These are the activations of a small neural network, seen along a few directions. Each row is one input.
In each table, some parts of the input vary, and every possible input appears once, in random order.
Descriptions start from the smaller parts, as in this example, which fits no table here: one of 8 places around a ring, together with either a single point or one of 9 places along a line or (one of 2 separate values, together with one of 6 places along a line).
Shared parts are said once, and a part with two or three values counts as separate values.
In the rows, zero is written as 128.

Other details of the inputs shift rows strongly along two fixed directions, in all tables alike. That doesn't count.

Rows:
x1: [175 135  84 152 150 107  34  99 113  89  74 143 201 112]
x2: [137 152  64 137  92 133 113 127 123 112 108 151 137 103]
x3: [151 114 162 163 168 138  50 152 141  78 116 110 202 118]
x4: [112  88 148 124 141 148 199 137 124 124 171  73  97 132]
x5: [129 119 149 115 110 136 184  98 109 101 130 108 119 120]
x6: [130 150 230 156 150 119  53 131 119  95  97 120 194 125]
x7: [176 125  25  83 116 143 138 121 168 140 128 194 109 132]
x8: [ 92 105 170 113 138 131 187 146 134 165 172 116  75 155]
x9: [169 140  56  99 123 132 106 140 179 150 119 212 109 135]
x10: [100 133 119 117 121 118 150 102 104 152 135  99 114 156]
x11: [ 81 117 185 136 144  98 156 116 106 180 142 102  86 135]
x12: [126 130 154 155 143 134  85 147 128  96 123  96 181 124]
x13: [156 149  24  88  97 134 133 111 130 120 108 191 131 149]
x14: [ 93 132 133 107 108 126 184 139 126 164 157 130  81 158]
x15: [104 113 123 115 132 104 173  97 102 159 136 105  83 129]
x16: [108 123 191 130 105 137 194 127 110 106 143  88 102  96]
x17: [141 118 154 140 146 139  92 168 164 142 140 132 126 114]
x18: [132 156 100  87  80 126 191 108 126 138 123 201  76 133]
x19: [ 91 102 159 149 118 121 193 129 100 148 154  71  73  84]
x20: [137 148  46 122  81 122 162 133 118 153 115 203  60  81]
x21: [120 161 117 135 133 109  55 115 125 140  92 155 166 161]
x22: [117 114 204 158 167 135  86 166 135 123 136 100 153 131]
x23: [ 99  93 151 106 144 140 198 126 125 150 170  90  87 154]
x24: [113 126 237 130 164 111 115  96 105 110 122  71 176 159]
x25: [182 114  89 130 153 142  80 130 168 106 120 140 175 122]
x26: [158 163  96 143 123 133  36 151 138 103  85 187 188 130]
x27: [132  97 110 121 110 151 195 158 165 143 173 118  66  89]
x28: [159 142  47 116 107 139 133 123 129  96 118 153 143 133]
x29: [140 145  74 132 114 127 109 103 116 113 110 127 153 130]
x30: [ 80 134 239 178 163 112  56 144 109 144 124  55 177 140]
Description of these inputs: one of 5 places around a ring, together with either a single point or one of 5 places along a line.
- Changing only the place on the ring of 5 turns x27 into x25. The same change can be made to x16. Which row results? => x5
- A walk changes only the place on the ring of 5. It starts at x1 and steps to x15. List the rest of the walk in order. => x11, x20, x19
- Which other rows does x8 become when the place on the ring of 5 takes its other values? List them by row number. => x3, x4, x22, x23

Rows:
x31: [ 83 116 191 131 133 125 159 130 107 158 153  91  99 147]
x32: [ 91 118 174 147 123 121 176 119  97 126 153  67 114 128]
x33: [131 141 176 155 153 112  54 137 141 119 107 121 173 127]
x34: [110 101 179 138 134 135 184 151 141 142 160  78  96 114]
x35: [148 120 112 114 132 150 124 118 147 118 133 135 138 132]
x36: [142 146 145 145 150 111  51 122 126 108  89 156 176 146]
x37: [144 150 104 126 114 124  96 109 132 140 105 169 133 132]
x38: [158 126  40 122 104 148 136 150 139 120 121 188 104 101]
x39: [164 127 130 135 164 127  55 125 143  93 107 132 189 143]
x40: [125 125 121 120 141 112 117 115 125 138 126 122 136 147]
x41: [148 156  56 107  89 142 134 138 141 132 112 206 105 101]
x42: [109 115  99 100 105 123 228 114 121 159 162 143  56 125]
x43: [126 130 133 132 115 121 125 108 106 116 122 104 146 113]
x44: [123 111 123 113 136 140 147 133 134 133 147 106 126 135]
x45: [158 149  48 115  85 129 157 115 111  97 103 188 113 101]
x46: [115 133 140 126 121 124 135 141 131 148 132 125 103 118]
x47: [116 129 171 137 166 121  72 123 130 118 108  98 190 170]
x48: [112 108 164 142 140 141 153 155 132 141 163  76 106 122]
- Changing only one part turns x40 into x42. The same change can be made to x43. Which row results? => x45
- What is each input in this table made of? => one of 3 separate values, together with either a single point or one of 5 places around a ring
- Which other rows does x34 become when the place on the ring of 5 takes its other values? List them by row number. => x33, x36, x39, x42

Rows:
x49: [ 66  92 195 130 124 150 215 130 108 145 186  14  86 124]
x50: [141 165 164 137 150  92  15  80 106 113  64 146 210 153]
x51: [136 141  19 114  76 134 177 148 131 169 141 196  47  93]
x52: [169 149  28 133  97 141  85 125 122  93  83 194 151  83]
x53: [ 96  95 143 105 103 138 235 111 114 155 166  77  49  98]
x54: [155 128 137 148 194 118  14 128 152 101  94 142 215 163]
x55: [ 73 101 210 147 156 122 138 151 128 171 173  26 126 156]
x56: [ 91  82 149 118 131 136 209 116 107 136 166  58  87 126]
x57: [146 116  80 118 115 130 192 116 121 114 147 132  90 122]
x58: [129 145  42 108  82 134 183 150 148 146 142 209  44  94]
x59: [153 146  31 121  67 137 206 135 123 116 132 189  58  76]
x60: [131 124 106 110 110 131 168 121 155 157 142 164  74 121]
x61: [179 136  13 116 126 121  77 125 145 131  97 199 149 139]
x62: [113 115 231 146 169 150  81 154 134 122 144  65 179 159]
x63: [175 143  64 113 101 129 150 107 137 110 114 173 105  97]
x64: [101 117 201 136 139 130 144 146 134 122 156  69 148 140]
x65: [158 145 151 166 151 123  25 146 131  86  83 155 221 113]
x66: [ 97 155 107 123  75 109 173 115  88 146 111 162  80 126]
x67: [ 93 103 141 112 118 123 220 128 134 199 175  91  37 119]
x68: [170 137 167 130 172 128  13 133 150 102  84 152 210 136]
x69: [119  99 218 138 193 133  83 144 126 120 139  77 171 164]
x70: [112 124 169 143 134 130 157 132 129 110 153  61 130 129]
x71: [128 130 117 122 111 142 144 162 131 130 137 166  89 106]
x72: [169 140 164 141 164 116  27 120 147  93  83 145 222 125]
x73: [ 97  89 233 144 176 118 138 135 122 123 155  49 158 153]
x74: [154 172  42 105 115 112  92  82 100 115  81 212 157 155]
x75: [ 64 141 219 139 132 110 143 110  94 145 129  57 142 173]
x76: [169 156  42 121 105 146  81 134 168 113 107 204 150 139]
- Changing only one part turns x53 into x49. The same change can be made to x67. Which row results? => x55
- What is each input in this table made of? => one of 4 separate values, together with either a single point or one of 6 places along a line

Rows:
x77: [ 96 140 230 149 164 111  63 114 108 131 107  86 185 160]
x78: [ 87 103 164 130 135 118 176 120 111 156 160  63 104 147]
x79: [112 104 128 129 133 133 170 133 138 142 162  86 103 135]
x80: [168 127  33  97  95 152 173 139 158 115 140 181 105 121]
x81: [112 125 126  96 116 122 196  92 105 146 140 129  84 146]
x82: [159 179  25  97  76 128 117 104 128 117  87 218 132 136]
x83: [140 133 128 141 141 134  76 141 145 128 117 136 150 124]
x84: [184 150  21 102  92 155 111 146 167 102 112 210 134 111]
x85: [137 120  89 108 128 120 148 106 118 141 126 142 107 130]
x86: [116 142 104 106 102 122 180 101 112 137 134 135 106 153]
x87: [ 79 108 189 151 135 121 163 127  88 133 147  53 115 123]
x88: [ 81 115 186 137 143 112 160 143 113 175 156  92  89 144]
x89: [163 158  32 112  97 125  86 122 131 131  86 215 134 114]
x90: [148 121 129 128 117 140 151 143 147 113 138 138 115  93]
x91: [108 129 154 141 142 119  92 126 120 139 120  93 157 138]
x92: [155 176  31  97  87 117 114 116 131 127  87 252 114 138]
x93: [143  97 180 133 181 136  92 131 147 108 132  92 173 137]
x94: [149 131 159 177 174 127  13 135 126  75  90 100 227 123]
x95: [138 116 185 143 164 141  61 155 149 112 125 112 180 130]
x96: [157 133 173 175 174 115   7 129 141  92  85 109 219 111]
x97: [107 116 127 128 127 131 173 153 141 164 163 134  69 126]
x98: [ 82 128 198 127 108 112 200 105  97 146 144  86  82 121]
x99: [107  98 157 128 113 152 215 154 122 120 176  84  78 105]
x100: [145 110  90 113 133 135 151 122 142 134 139 133 102 122]
x101: [138 131 137 146 147 133  72 139 142 121 124 107 165 133]
x102: [ 92 116 165 133 112 115 199 120 105 156 153  87  71 102]
x103: [144 161 138 151 140 116  43 104  97  77  73 140 213 140]
x104: [134 118 104 108 110 144 182 163 155 145 161 172  70 120]
- Changing only one part turns x102 into x98. The same change can be made to x87. Which row results? => x103
- What is each input in this table made of? => one of 4 places along a line, together with either one of 2 separate values or one of 5 places along a line
- Which other rows does x101 become when the place on the line of 4 takes its other values? List them by row number. => x82, x84, x91
- Which other rows agree with x96 in the place on the line of 4? List them by row number. => x79, x83, x94, x97, x100, x101
